A small network was shown many inputs. Here are its activations along a few directions, one row for each input.
Each table varies a few parts of the input and shows all the possible inputs, shuffled.
Descriptions start from the smaller parts, as in this example, which fits no table here: one of 4 places along a line, together with either a single point or one of 9 places along a line or (one of 2 separate values, together with one of 5 places around a ring).
Shared parts are said once, and a part with two or three values counts as separate values.
In the rows, 128 means zero.

Other details of the inputs vary at random and push rows far along two fixed directions, the same in every table; ignore that.

A family of inputs:
R1: [ 59 105 166 109 140 127 133 103 112 152 104  96 108 100]
R2: [197 150  94 139 112 120 143 131 135 115 169 146 144 143]
R3: [101 105 168 130 147  96 162  74 162 192 124  73 122  81]
R4: [ 73 102 170 116 168 156 121 153 112  90  34 132 109 124]
R5: [105 137 123 115 119 172 103 165  89  92 105 160 115 145]
R6: [ 64 100 160 122 174 145 136 142  97  88  42 137 101 131]
R7: [136 125 126 143 142  79 168  79 159 179 163 105 127 108]
R8: [186 146  79 134  98  84 132 103 158 156 213 117 160 137]
R9: [ 89  86 183 129 121 105 126  65 148 185 125  64 125  91]
R10: [123 137 125 132 134 114 126 125 142 139 133 117 129 118]
R11: [106 106 182 126 139 112 167  69 152 190 124  69 116  70]
R12: [ 69 105 173 106 145 178  92 154 111  92  42 122 122 119]
R13: [ 78 100 180 107 146 189 100 161 111  96  43 125 123 116]
R14: [ 64  99 165 116 163 156 131 150  97  91  40 131 103 126]
R15: [106 135 118 124 137 154 126 166  91  89 100 164 104 149]
R16: [ 59 101 167 103 138 177 103 149  87  95  54 124 113 122]
R17: [194 158  80 146 105  86 149 105 166 168 214 126 147 131]
R18: [ 98 100 179 122 135 114 174  63 137 190 129  72 110  74]
R19: [160 133 133 129 107 123 133 101 163 183 173 100 150 101]
R20: [ 79  99 169 113 147 125 116 109 141 138  89  87 127 100]
R21: [192 155  86 154 128  73 158 101 168 161 200 134 146 136]
R22: [157 160  91 139 101 150  90 177  94  79 148 194 119 185]
R23: [177 156  78 146 143 127 119 182 119  59 123 195 139 181]
R24: [114 133 130 114 119 181 110 171  89  96 105 163 117 142]
R25: [139 117 133 121 112 147 124 126 131 139 137 118 145 119]
R26: [174 162  89 132  97 130 112 139 140 133 181 147 147 143]
R27: [ 71 103 167 115 163 160 113 153 112  90  37 126 110 121]
R28: [203 141  96 139 103  97 161  94 149 155 201 121 147 127]
R29: [139 127 142 142 104  98 122  84 157 186 172  96 131 113]
R30: [180 146  81 140 112 109 135 135 137 121 172 144 146 150]
R31: [104 100 182 121 151 137 142 105 139 136  78  92 121  90]
R32: [112 130 121 126 127 116 139 116 120 141 145 123 119 123]
R33: [181 134  86 147 125  75 167  91 147 155 196 129 145 141]
R34: [179 156  91 145 107 146  76 185 122  68 133 187 141 186]
R35: [158 155  72 130 118 139 109 181  98  63 138 185 133 179]
R36: [124 123 120 127 128 113 131 119 132 130 134 116 134 124]
R37: [107 145 123 121 139 151  96 176 110  86  94 153 120 146]
R38: [ 97  86 176 111 119 130 144  76 139 187 126  68 134  78]
R39: [153 159  78 142 140 133 136 178  93  70 137 202 115 184]
R40: [130 132 143 140 117 124 103 122 140 146 135 120 126 130]
R41: [133 147 136 130 143 163 122 170 109  82  85 158 114 136]
R42: [141 127 129 137 129  89 163  85 161 185 165  99 131 104]
R43: [193 145  83 135  85 105 126 104 158 158 210 119 165 133]
R44: [164 150  89 138 102 147  87 175  98  71 141 187 131 187]
R45: [131 116 124 128 134 112 152 114 125 136 133 123 127 130]
R46: [131 125 125 129 133 112 121 123 146 126 126 116 139 121]
R47: [170 162  81 139 113 106 126 141 140 126 179 150 139 145]
R48: [ 98 102 180 117 123 132 141  83 150 196 129  71 130  72]
R49: [132 135 126 135 134 118 134 125 144 143 132 119 128 118]
R50: [172 174  80 132 108 163  88 190 117  79 140 185 143 171]
R51: [ 66  94 166 107 140 124 129 101 117 144  97  87 118 103]
R52: [ 50 116 166 108 154 160 104 159  97  98  55 128 100 121]
R53: [139 113 122 131 119  92 159  79 148 175 167  91 137 108]
R54: [158 160  79 137 127 143 130 183  95  74 140 197 118 179]
Each input here is: one of 6 places along a line, together with either a single point or one of 8 places along a line.
Q: Changing only the place on the line of 6 turns R15 into R17. The same change can be made to R22. Which row results?
A: R29
Q: Which other rows agree with R30 in the place on the line of 6? List them by row number.
A: R2, R6, R8, R9, R14, R25, R36, R43
Q: Which other rows does R11 become when the place on the line of 6 takes its other values? List them by row number.
A: R2, R18, R28, R31, R41
Q: Which other rows agree with R51 in the place on the line of 6? List them by row number.
A: R16, R28, R33, R35, R38, R44, R45, R53
